These are the activations of a small network on made-up records, seen along a few directions, one row for each record.
Records have a field called BENU. Each example row is followed by its value.
Other fields move the rows too, some of them a lot.
In the rows, 500 means zero.
Random noise pushes rows far along 4 fixed directions. That doesn't count. These rows show it; they differ only by the noise:
[681 542 508 500 390 331 420 616 524 340 551 381 541 413 336 537 381 515
 320 718 182 409 194 733 489 473]
[482 649 585 455 612 587 533 607 606 405 545 452 504 654 531 553 372 586
 316 663 498 621 369 443 384 408]
[698 475 622 436 466 458 401 527 662 688 387 602 520 603 597 568 536 580
 597 601 565 528 445 497 417 555]
[642 585 542 422 435 496 433 642 496 439 537 364 548 543 393 433 397 481
 300 730 299 529 238 580 426 548]
[568 587 634 389 561 649 467 590 597 627 461 499 521 717 593 468 468 549
 442 647 604 655 439 365 366 551]
[325 622 778 549 748 761 547 560 614 510 595 461 458 720 633 594 407 682
 454 602 698 623 654 332 502 360]

[377 554 398 580 529 541 557 449 391 296 624 389 570 366 416 511 503 504
 360 439 417 482 497 535 574 367] : lutur
[438 468 703 528 561 667 428 499 441 615 547 440 482 558 523 452 527 528
 586 526 587 486 689 436 603 546] : guz
[421 595 405 494 578 630 531 448 470 396 549 452 577 502 533 502 564 528
 367 461 554 601 500 409 459 401] : guda
[719 324 422 525 308 289 371 376 517 638 360 639 542 304 524 566 684 517
 710 386 466 362 500 616 542 574] : lel
[652 397 517 544 396 402 423 433 514 618 461 535 544 385 499 525 613 526
 629 481 467 398 501 585 567 525] : lib
[684 483 348 421 317 532 370 508 311 541 516 359 658 381 360 294 625 354
 367 554 325 518 325 547 484 655] : guda
[382 588 414 574 504 511 553 509 351 188 666 312 529 341 348 474 423 500
 264 509 278 442 385 592 573 380] : lel
[552 499 495 474 450 585 474 515 429 588 515 438 549 498 475 393 560 457
 478 531 493 532 481 451 497 569] : lib
[718 385 679 561 341 365 311 567 454 569 535 395 512 361 335 483 485 519
 588 667 247 284 419 767 665 593] : nini
[607 429 518 490 434 522 400 439 466 637 490 522 570 452 542 486 634 512
 596 465 544 481 571 495 548 561] : feb
[523 476 530 555 451 533 414 492 344 414 646 328 573 360 385 449 527 487
 425 548 336 409 496 615 649 485] : feb
[488 418 501 575 455 532 453 391 394 553 532 472 562 355 486 492 633 511
 599 399 523 423 639 523 641 482] : lutur
[389 573 540 446 546 681 554 595 415 524 548 398 474 626 477 344 416 412
 391 557 534 608 513 373 469 595] : pofil
[563 545 446 389 477 532 465 547 474 506 481 481 539 572 485 415 490 427
 394 562 467 582 386 451 391 573] : guz
[491 489 473 499 505 405 552 510 600 530 430 614 435 531 544 573 462 498
 572 462 554 496 525 496 466 501] : pofil
[523 460 395 510 466 452 506 406 500 497 461 581 540 418 556 535 595 527
 528 380 543 500 495 473 464 481] : lel
[435 442 593 649 636 433 491 351 655 467 527 639 490 433 658 796 574 717
 671 376 656 420 729 534 610 252] : feb
[682 675 324 294 483 517 517 521 584 436 414 523 675 604 545 483 523 508
 267 592 494 717 167 393 198 452] : zade
[692 501 532 460 503 317 445 500 757 547 370 685 501 563 617 711 494 639
 554 576 539 512 377 549 363 414] : nini
[825 545 411 288 370 475 405 488 565 663 339 573 677 560 556 445 637 492
 481 574 518 625 267 435 284 593] : zade
[536 462 471 458 376 656 416 481 245 599 552 324 607 409 391 255 615 369
 466 499 432 501 521 474 593 658] : lutur
[510 505 455 593 564 334 566 399 700 406 459 651 494 433 595 757 523 655
 566 413 557 459 492 555 469 280] : lib
[665 471 434 472 372 513 370 456 402 547 498 411 636 386 430 412 648 450
 467 522 391 478 416 568 527 580] : guda
[515 566 600 564 535 597 458 483 449 400 619 352 627 431 443 532 517 613
 399 583 425 474 471 540 579 366] : zade
[487 453 501 573 509 374 508 443 556 448 481 577 468 434 535 627 499 564
 567 446 502 417 535 575 540 404] : pofil
[626 525 620 480 460 477 411 583 503 473 540 397 520 499 411 484 440 534
 442 678 338 444 362 620 522 515] : nini
[417 466 666 606 558 576 452 479 441 481 614 420 486 455 473 529 505 565
 549 506 490 399 664 541 663 455] : guz

Here are new rows. What is BENU for each?
[697 380 414 588 408 273 389 346 641 579 393 680 581 311 575 726 697 610
 684 394 528 384 531 626 542 405] : guda
[495 642 537 440 646 654 537 462 603 479 499 526 618 628 647 590 541 653
 402 530 675 675 481 319 362 325] : zade
[643 473 375 523 403 366 417 425 507 439 482 508 593 331 443 564 610 516
 493 474 377 425 400 641 522 454] : guda
[647 527 655 403 496 582 402 562 551 631 459 468 538 634 534 446 502 536
 497 653 512 560 414 470 428 581] : nini
[604 621 246 332 485 549 515 487 559 494 392 567 627 591 578 473 594 451
 339 479 571 728 309 359 240 510] : guda
[459 440 555 516 458 706 440 434 305 669 545 401 571 446 478 336 656 442
 595 421 580 494 708 418 651 610] : lutur
[776 530 527 280 381 550 370 600 492 676 408 456 589 639 494 314 532 420
 420 693 436 611 249 458 326 712] : nini
[595 439 465 649 361 291 446 471 412 304 621 359 548 197 296 554 496 527
 447 542 172 252 362 804 680 406] : lib
[506 560 355 547 569 433 539 393 660 392 462 629 576 451 609 720 587 621
 457 405 592 562 478 477 415 296] : guda
